Each row below holds a small network's activations on one input, seen along a few directions.
Each table varies a few parts of the input and shows all the possible inputs, shuffled.
Descriptions start from the smaller parts, as in this example, which fits no table here: one of 6 places along a line, together with either a single point or (one of 2 separate values, together with one of 5 places around a ring) or one of 11 places around a ring.
Shared parts are said once, and a part with two or three values counts as separate values.
(in the rows, 128 means zero)

Other details of the inputs vary at random and push rows far along two fixed directions, the same in every table; ignore that.

Table:
R1: [153 142 113 101 115 162 150 144 122  87 127 136]
R2: [143 121 120 110 152 177 130 143  98  92 114 108]
R3: [ 82 140 151 154  91  49  94 107 135 198 106 146]
R4: [164 149 115 109 117 158 151 136 122  90 123 129]
R5: [162 136 113 115 121 154 153 142 117  84 133 125]
R6: [ 83 163 154 136  74  64  84 114 128 192 133 147]
R7: [ 76 129 178 150 119  69  72 116 107 206 114 133]
R8: [158 129 119 119 125 151 155 146 121  81 134 123]
R9: [160 110 116 116 136 143 163 144 127  82 119 128]
R10: [ 80 143 151 154  96  50  90  95 133 190 111 157]
R11: [151 136  93 113 128 156 150 119 119  80 109 135]
R12: [155 129 122 116 153 180 120 143 108  86 120 109]
R13: [155 117 113 118 136 143 162 144 125  79 123 123]
R14: [ 88 165 144 143  84  54  86 105 131 194 119 136]
R15: [146 119  97 124 139 150 157 130 119  71 121 132]
R16: [160 142 102 108 124 152 153 135 123  86 113 124]
R17: [165 106 116 111 135 142 159 141 127  89 118 132]
R18: [150 112 103 124 138 147 164 144 122  80 114 125]
R19: [107 108 128 151 213 194 128  99 231 219 216  95]
R20: [ 97 115 118 139 171 178 159  98 250 211 227 110]
R21: [159 100 106 119 138 147 162 141 124  89 109 135]
R22: [103 111 118 134 170 177 155  95 250 217 226 114]
R23: [ 81 124 177 146 118  70  68 113 107 212 114 137]
R24: [166 113 128 116 128 149 161 143 125  85 131 130]
R25: [152 110 134 125 166 167 128 153 104  82 129 113]
R26: [ 84 122 113 147 203 195 131  96 218 219 215  80]
R27: [150 126  92 119 133 151 153 125 114  75 119 133]
R28: [102 143 171 139  81  54  88 106 135 200 125 149]
R29: [139 106 125 120 162 168 136 152  95  87 125 108]
R30: [147 114 123 111 124 151 157 150 123  82 138 133]
R31: [ 71 135 174 149 120  71  70 117 106 200 119 127]
R32: [ 88 138 181 154 119  70  60 117 114 197 119 134]
R33: [152 124  92 120 129 150 157 138 116  84 114 123]
R34: [149 117  97 124 135 149 161 143 120  79 115 122]
R35: [154 120 122 121 157 171 121 148 102  84 129 109]
R36: [142 160 142 111  34  36  87 148   7  71  10 167]
R37: [ 85 138 150 149  95  52  87  93 133 195 111 161]
R38: [159 121 125 118 127 149 158 143 125  84 135 125]
R39: [150 116 129 125 162 168 124 153 103  82 129 109]
R40: [134 146 167 110  31  35  87 168   8  63  44 174]
R41: [ 75 149 148 155  95  50  89  94 132 187 115 151]
R42: [ 98 132  99 149 181 174 159  93 250 204 216  91]
Each input here is: one of 6 places along a line, together with either one of 2 separate values or one of 5 places along a line.
Question: The inputs of R37 and R11 match in every part but the place on the line of 6. If R19 is changed in the same way as R37 into R11, which row does it become?
Answer: R12
Question: The inputs of R33 and R3 match in every part but the place on the line of 6. If R35 is changed in the same way as R33 into R3, which row does it become?
Answer: R32
Question: A walk changes only the place on the line of 6. It starts at R17 and steps to R9. List the rest of the walk in order.
Answer: R13, R42, R14, R16
Question: List by row number the other rows that have the place on the line of 6 in common with R13.
Answer: R18, R25, R30, R31, R38, R41
Question: Change only the choice among 2 separate values in R12. List by row number the other rows that result.
Answer: R2
